Each row below holds a small network's activations on one record, seen along a few directions.
Each row is followed by the record's values for the fields MOZOZ, POVA, NOFE.
Not every record has every field; a missing one is written absent.
[ 2.16 -0.92 -0.38  2.88 -3.41  4.75 -1.27  0.16 -2.14  8.22 -4.65 -3.04
  3.86 -2.45 -4.85 -0.70 -2.45  0.85 -3.15  0.40  0.35] : (MOZOZ vemi; POVA pamun; NOFE sisuk)
[ 3.64 -0.55 -1.79  1.24 -0.17 -0.80 -1.85  0.03  5.31 -0.60  2.43 -0.79
 -4.00 -2.62  0.88  3.82 -0.82  5.29 -0.69 -0.72 -5.11] : (MOZOZ vemi; POVA tofub; NOFE faz)
[-1.44  3.65 -2.84 -2.33 -4.33  1.10 -3.99 -0.09 -5.70  0.19  1.99  2.91
 -6.67 -1.47  3.83 -1.56 -1.96  0.34  1.49 -4.56  1.94] : (MOZOZ absent; POVA narek; NOFE sisuk)
[ 8.84  0.67 -1.43 -2.46  4.40 -1.32 -1.83 -1.40  1.18 -1.78  1.59 -5.83
  1.12  2.71 -0.76  1.12  1.50  5.18  0.21  0.71 -0.19] : (MOZOZ futen; POVA tofub; NOFE faz)
[-4.32  6.22  2.53  3.05 -1.67 -1.14  2.06 -0.25 -1.40 -1.65  1.13 -0.11
  1.76 -3.13 -6.83  4.56  0.23  2.81  2.79  3.60  0.02] : (MOZOZ vemi; POVA tofub; NOFE noti)
[ 1.43 -1.26  0.70 -1.89 -0.78  2.70  1.62  1.65  0.75 -4.06  4.21  0.36
 -1.40  2.08  0.42  1.56 -2.05 -4.28 -3.26  6.20  1.28] : (MOZOZ absent; POVA tofub; NOFE faz)
[ 1.78 -4.75  2.16  4.73 -7.59  2.30  2.04  3.76  1.02  3.94 -0.90  0.22
 -0.96 -0.44  1.00  2.80  0.01  2.00 -4.98  1.99 -0.24] : (MOZOZ absent; POVA pamun; NOFE faz)
[ 2.64 -4.43 -1.42  6.26  4.40 -2.10  3.37 -2.10  0.53  0.82 -3.54 -0.72
  0.02 -0.07 -1.09 -4.03  2.05  2.38 -6.49  2.77 -1.16] : (MOZOZ vemi; POVA dibaz; NOFE faz)
[ 4.28  2.87  1.24 -2.06  2.84 -0.02  1.02  0.39  2.20 -1.78 -1.09 -2.73
 -1.93  0.78 -1.93 -4.12  3.45 -4.59 -0.26  6.63  1.05] : (MOZOZ vemi; POVA tofub; NOFE faz)
[-2.59 -0.41 -0.22  4.83 -3.07 -3.01 -4.13  1.58  0.89  3.01 -2.67 -3.60
 -0.41 -1.65  5.62  3.60 -4.35  0.08  1.71 -3.13  2.38] : (MOZOZ futen; POVA narek; NOFE sisuk)
[ 1.00 -1.10  1.44 -2.12 -1.06  3.23  0.48 -0.10 -3.09  5.65 -7.02  3.06
  7.55 -2.61 -5.50 -0.91 -0.17 -1.92  2.77  5.31 -0.96] : (MOZOZ vemi; POVA pamun; NOFE sisuk)
[-0.79  2.81  1.94  0.41  1.40 -0.31 -0.77 -2.55  0.71  1.64 -1.72 -1.13
  5.25 -5.57  3.78 -0.77 -4.38 -4.05 -0.62 -2.59 -1.43] : (MOZOZ vemi; POVA narek; NOFE sisuk)
[-3.87 -1.59 -1.91 -2.19 -2.68 -3.33 -0.99 -2.72  3.04  3.29 -1.40  0.79
  1.77  3.28 -0.05  2.16 -8.09  3.02  5.66  3.15 -1.30] : (MOZOZ futen; POVA tofub; NOFE sisuk)
[ 2.85 -2.14 -4.00  8.42 -2.91  0.43 -0.41 -0.06  2.03  3.17  1.64  1.32
  1.21  1.80  2.53 -1.21  3.86 -1.09  1.34 -3.44 -2.95] : (MOZOZ absent; POVA ziv; NOFE ped)
[-1.33  3.08 -0.23  1.45  0.06  4.00  5.71  7.11  0.00 -4.36 -2.27  1.33
  1.36  1.62 -3.67  5.12 -1.79 -0.76 -0.98 -3.08 -1.93] : (MOZOZ vemi; POVA ziv; NOFE noti)
[-1.48 -1.83 -4.51  0.65  3.99  4.36 -1.27  4.11 -3.22 -1.81 -1.08  4.14
 -0.05  4.10  1.49 -0.21 -1.63  1.24  2.40 -1.92 -6.17] : (MOZOZ futen; POVA ziv; NOFE sisuk)
[-1.11  2.68  2.54 -0.19  3.39  5.72 -0.11 -1.70 -1.18  5.87 -2.99  0.34
  1.86 -0.28 -1.05 -2.27 -3.04  1.52 -4.21  0.73  2.56] : (MOZOZ vemi; POVA dibaz; NOFE sisuk)
[-1.84  4.52 -4.00 -2.96 -2.67 -2.67  2.65  1.89 -6.41 -5.07 -0.51  0.96
 -3.00  0.45 -0.04  2.52  2.09  2.16 -0.98 -5.63  4.75] : (MOZOZ absent; POVA narek; NOFE noti)
[ 0.63  0.78  3.06 -4.40 -2.14 -2.32 -4.43 -2.45 -1.03 -1.44 -0.52  0.83
  1.82  5.58  6.50 -4.03 -2.02 -2.74  0.14 -0.55 -1.14] : (MOZOZ futen; POVA narek; NOFE sisuk)
[ 6.44 -1.43 -1.93  4.76  0.76 -2.84 -2.65 -4.19  4.16 -1.77  1.06 -4.74
 -2.57  2.37 -3.75 -2.14  1.79  2.98 -2.62 -0.57 -1.50] : (MOZOZ vemi; POVA tofub; NOFE faz)
[-2.71  4.22 -2.16  0.06  2.39 -2.50 -2.23  2.26 -1.65  0.84 -0.17  2.91
 -6.60  1.15 -2.66 -4.72 -3.54  0.61 -4.44 -1.66  2.66] : (MOZOZ vemi; POVA narek; NOFE gumiv)
[ 1.80 -0.43  1.73 -0.34  3.72  2.97  3.62  1.46 -1.54  1.71 -0.77 -0.05
 -0.22 -5.60  4.01 -1.44  5.95  4.31 -2.58  0.78 -2.30] : (MOZOZ vemi; POVA dibaz; NOFE faz)
[ 1.45  2.07  1.88  1.50 -2.13  4.10 -0.86 -3.73 -1.18  7.31 -4.45 -4.24
  4.67 -0.92 -1.98 -3.42 -0.17  2.51 -2.72  0.90 -2.93] : (MOZOZ vemi; POVA pamun; NOFE sisuk)
[ 3.93 -1.27 -4.00 -0.50 -1.27  0.53 -0.91 -1.93 -3.41  3.00  4.19 -0.25
 -7.09 -1.67 -0.57 -2.85 -0.96 -4.30  2.18  1.19  4.62] : (MOZOZ absent; POVA tofub; NOFE ped)
[ 0.98  3.62  1.29  4.52 -1.18  5.71 -0.60  4.87 -0.56 -0.51 -5.19  5.61
  0.22  2.09 -2.15  4.57 -3.31 -1.33  2.84 -1.15 -0.73] : (MOZOZ vemi; POVA ziv; NOFE sisuk)
[-0.03 -1.21  5.29  0.00 -1.82 -0.36  2.20 -3.26 -2.26  0.33  6.92 -1.98
 -0.78  4.69 -2.05  5.72  2.35 -2.16 -0.54 -0.10 -0.51] : (MOZOZ absent; POVA tofub; NOFE faz)
[ 3.66  0.41 -2.79  0.21 -2.09 -6.47 -1.85 -1.57  0.16  0.69 -0.44  0.35
  1.08  4.27  1.24  2.49  1.56 -1.87 -4.18  5.50  0.55] : (MOZOZ futen; POVA tofub; NOFE faz)
[-5.60  2.69 -4.83 -0.80  1.44 -4.35 -0.46 -4.94 -0.02  1.95 -2.33 -1.65
  1.10  5.49 -2.13 -0.47 -2.53  1.73 -2.37  3.79 -0.31] : (MOZOZ absent; POVA tofub; NOFE gumiv)
[ 3.61 -0.15  2.74  0.21 -2.19  5.29  8.16  2.60  1.54  1.16  2.47  4.65
  0.67  2.76  1.24 -1.04  1.70 -5.57  4.00 -3.46 -1.98] : (MOZOZ vemi; POVA ziv; NOFE ped)
[ 3.12 -2.45  1.98  2.48 -1.81  2.96  2.53  2.13  3.77  5.61 -3.89 -2.97
  1.14 -1.52 -1.72 -4.54  3.26  0.45 -5.74  2.21 -1.40] : (MOZOZ vemi; POVA pamun; NOFE faz)
[ 0.56  1.65  1.91 -1.11 -3.29 -0.70  2.14 -0.31  1.31 -3.70 -2.79 -3.46
  1.19 -1.62  2.21  1.93 -4.09  0.71 -1.36 -6.96 -4.40] : (MOZOZ vemi; POVA narek; NOFE gumiv)
[ 0.90 -0.43 -3.06 -0.64  5.52 -2.14  1.47  2.38 -1.04 -4.17  1.85 -5.72
 -0.06  4.30  1.12  2.55 -2.17  2.97 -3.98 -3.94  1.96] : (MOZOZ futen; POVA narek; NOFE noti)
[ 4.48 -0.58  1.18  1.22  6.95 -1.06  3.00  6.17 -2.13  3.08  2.82  0.23
  5.21  2.75 -2.43 -0.68  3.14 -0.22  1.87 -0.13  0.03] : (MOZOZ futen; POVA ziv; NOFE faz)
[ 4.36  1.84 -4.46  4.64  3.15  3.32  1.62 -0.53  0.16  3.54  0.88  2.97
  2.90  7.52  2.15  3.27  2.02  1.33 -1.05 -2.38  1.94] : (MOZOZ absent; POVA ziv; NOFE ped)
[ 0.81 -4.71 -0.01 -4.45 -2.49  2.88  4.50 -0.19 -4.63  2.03  1.18  2.74
  3.86  1.94 -4.42 -2.98 -0.88  4.06 -7.28 -0.11  1.30] : (MOZOZ absent; POVA pamun; NOFE noti)
[ 2.82 -4.08  0.96  2.80 -3.05  2.83  4.47  3.01 -0.21  4.40 -1.21 -3.18
  0.15 -1.56 -3.33 -0.50 -0.25 -2.99 -6.86  1.89 -3.01] : (MOZOZ vemi; POVA pamun; NOFE faz)
[ 5.05  1.65 -0.71 -3.14 -3.33 -2.67 -1.33  0.10  4.11  4.20  4.61  2.43
 -4.60  0.50 -3.40  0.58 -0.24  2.35 -0.53 -2.84  2.93] : (MOZOZ vemi; POVA tofub; NOFE faz)
[ 2.20 -2.77 -7.29 -2.26 -5.00 -1.36  0.08 -2.06  2.70  1.48 -1.44 -3.93
 -0.38 -0.63  2.57  3.59  1.11 -2.40  7.17  1.39  0.02] : (MOZOZ futen; POVA tofub; NOFE ped)
[-1.06 -1.14  1.61  3.19  2.67  1.73  1.62 -5.23  8.47  3.86  2.67  0.42
 -0.44  0.03 -2.17  4.20 -1.33 -2.45  4.40  0.64  1.60] : (MOZOZ vemi; POVA tofub; NOFE ped)
[ 3.09 -1.94  3.20 -0.61 -2.95  6.98 -0.01 -2.30 -4.51  5.12 -6.02 -2.89
 -0.06  2.71 -2.93 -0.20  0.04  1.55 -2.63 -1.03 -3.29] : (MOZOZ vemi; POVA pamun; NOFE sisuk)
[-1.58  0.42 -0.85 -3.06 -2.88 -6.63  2.43  5.00 -3.64 -3.31 -1.02 -3.36
  3.99 -0.71  0.59  0.90 -1.00 -3.95  1.05  0.81  0.71] : (MOZOZ futen; POVA narek; NOFE noti)
[-2.37  2.75  1.76  1.15 -1.08  1.67 -4.23 -2.11 -0.98 -4.79  1.82 -1.87
 -2.09 -1.38 -6.01  3.20  3.48 -1.71 -3.24  1.01 -4.54] : (MOZOZ vemi; POVA tofub; NOFE noti)
[ 0.60 -2.08 -3.71 -0.75 -1.52 -6.77  0.20  0.95  2.70 -6.90 -5.02 -1.41
  4.31  2.93  1.40  0.98 -1.52  0.88 -1.83 -1.18  3.64] : (MOZOZ futen; POVA narek; NOFE noti)
[-6.86  3.01  4.37  1.36 -2.32  2.04  0.08 -0.68  1.32 -3.31  5.43  0.40
 -2.05  2.45 -2.42  0.99  0.20  3.77 -1.13  2.87 -1.47] : (MOZOZ absent; POVA tofub; NOFE noti)

Here are new rows. What are their fields?
[ 0.70  0.37 -4.53 -2.45 -0.54 -0.50  3.57 -3.56  5.92  2.29 -1.58 -0.55
 -1.22  3.47  4.92  2.01 -0.97  2.39  6.22  3.42 -1.03] : (MOZOZ futen; POVA tofub; NOFE ped)
[-3.46 -1.33 -1.76 -0.46  2.96  0.64 -0.82  4.07  2.46  0.58  7.29 -4.21
 -3.17 -3.90  3.84  1.51  1.18  5.46  2.41  1.06 -0.46] : (MOZOZ futen; POVA tofub; NOFE faz)
[-1.32 -0.89  3.11  0.03  1.42 -1.50  0.45 -5.39  4.44  0.87  3.11  0.79
  0.45  0.80 -2.42  7.45  2.14 -0.94 -1.68 -1.39 -2.30] : (MOZOZ vemi; POVA tofub; NOFE faz)
[-3.55  1.73 -5.52 -5.55 -0.27  0.03 -0.14  1.17 -2.07  1.68  3.89 -3.77
 -5.43  1.72 -6.52 -2.57  1.49  3.33 -0.84 -2.82  3.62] : (MOZOZ absent; POVA tofub; NOFE noti)
[-1.95 -0.93  1.83 -0.73 -1.04 -2.00  0.33  2.37  3.10  2.09  5.55  1.46
 -0.36  0.12  0.97 -1.28 -0.63 -5.86 -2.96  6.15  0.60] : (MOZOZ absent; POVA tofub; NOFE faz)
[ 1.03 -0.04  1.64  2.07  5.95  1.60 -4.69  3.61 -0.55  2.12  0.86  1.70
  4.62  2.46  0.72 -7.22  1.68 -0.39  2.69 -0.33 -2.62] : (MOZOZ futen; POVA ziv; NOFE sisuk)
[ 0.32 -6.65  0.56  0.30 -6.01 -1.54  1.99  0.85  2.13  1.77  2.24  6.75
  0.14 -1.71 -0.93 -0.34  0.92  1.72 -3.39 -0.26  2.73] : (MOZOZ absent; POVA pamun; NOFE faz)
[ 0.39  1.28  1.98  1.68  0.36  2.11 -0.29  2.24 -2.77 -1.64  5.38  0.11
  1.28 -3.39  3.68 -2.99 -8.11  0.38  2.23 -0.78 -1.26] : (MOZOZ absent; POVA narek; NOFE sisuk)
[-5.37 -0.06 -5.08 -3.44 -0.42 -4.41 -1.30 -1.40  2.30 -0.58 -4.09 -4.72
 -0.28  2.61 -2.74 -2.37 -0.72  3.11  4.36  2.48 -0.24] : (MOZOZ futen; POVA tofub; NOFE gumiv)
[-1.48  3.72  0.62  1.09  3.98  1.67  1.71  0.35 -7.09 -0.77 -1.73  0.62
 -5.10  2.09  0.00 -0.23 -4.65 -5.26  0.51 -2.12  2.80] : (MOZOZ vemi; POVA narek; NOFE sisuk)
[-3.28  1.06 -0.79  2.24  2.55  1.04  1.37 -5.75  1.86  3.75  3.04 -0.16
 -1.56 -4.09 -0.04  6.04 -0.28 -4.29  2.63  1.16 -1.82] : (MOZOZ vemi; POVA tofub; NOFE ped)
[ 0.58  2.51 -4.73 -1.37 -3.20  0.72 -6.86 -0.75  0.99  1.90 -0.10  2.84
 -5.42 -4.89 -5.07 -0.47 -3.07  1.79  4.86 -1.71  1.36] : (MOZOZ vemi; POVA tofub; NOFE sisuk)
[ 3.45 -1.38  1.45  3.80 -7.89  3.23  3.57  1.52 -1.43  2.19 -0.82  0.07
  3.70 -2.91  1.99  1.64  1.18  2.60 -5.35  3.55  0.13] : (MOZOZ absent; POVA pamun; NOFE faz)
[-3.34  1.03  1.21 -0.17  3.96 -0.99 -1.22  2.46  2.42 -0.89 -1.54 -1.27
 -1.49  0.54  1.80  2.74 -5.20 -2.29 -4.85 -5.19 -1.64] : (MOZOZ vemi; POVA narek; NOFE gumiv)
[-2.64  2.98 -0.99 -5.44 -0.11  0.26 -3.24  1.70  5.25 -3.35 -3.43  0.87
 -2.31 -0.85 -4.66  4.67  1.20  2.78  2.51  0.36 -0.86] : (MOZOZ vemi; POVA tofub; NOFE noti)
[ 6.59  2.77  0.11 -0.42  3.41  0.33 -4.07  3.83 -0.87 -0.13  5.18 -4.32
 -0.31 -3.95 -0.69 -2.27  2.08  1.93  1.97  3.96  1.13] : (MOZOZ futen; POVA tofub; NOFE faz)
[-5.37  4.24 -2.72 -4.07  2.43 -2.00  0.09 -3.23 -4.98  1.89  4.74  2.70
 -3.49  2.40 -1.96 -2.51 -1.43  3.58 -2.59 -1.03 -0.57] : (MOZOZ absent; POVA tofub; NOFE gumiv)
[ 4.17 -2.08 -2.02 -1.48 -1.78 -3.95  1.26 -3.76 -0.18 -0.21  3.86  3.61
 -1.39 -5.49 -3.97  1.72  0.97 -2.17 -1.17 -3.11 -1.21] : (MOZOZ vemi; POVA tofub; NOFE faz)
[-1.58 -2.04 -1.16 -3.19 -1.20 -3.58  1.67  1.55  5.56  2.08  0.66 -3.25
  0.17  1.89  3.43  2.95 -0.29  3.48  5.44  3.39  1.31] : (MOZOZ futen; POVA tofub; NOFE faz)
[ 1.86 -0.75  0.05 -2.08 -2.84 -1.25 -0.96 -3.40 -2.95 -5.01  0.43  2.46
 -1.01  0.31  1.36 -5.37 -2.22  1.63  5.13 -6.43  4.39] : (MOZOZ absent; POVA narek; NOFE sisuk)
[-0.41 -1.96  2.76 -4.93 -1.15 -1.33  3.87  1.85  1.74 -2.10  3.36 -1.24
  1.49 -3.13  2.65 -1.29  1.42 -3.23  4.38  5.15 -2.67] : (MOZOZ futen; POVA tofub; NOFE faz)
[ 5.25 -0.89 -3.46 -1.88 -1.15 -4.99  2.80 -3.09 -5.15 -2.49 -1.38 -2.29
  1.55  3.82 -0.09  4.08  1.92 -3.19 -1.32  4.34 -0.52] : (MOZOZ futen; POVA tofub; NOFE faz)
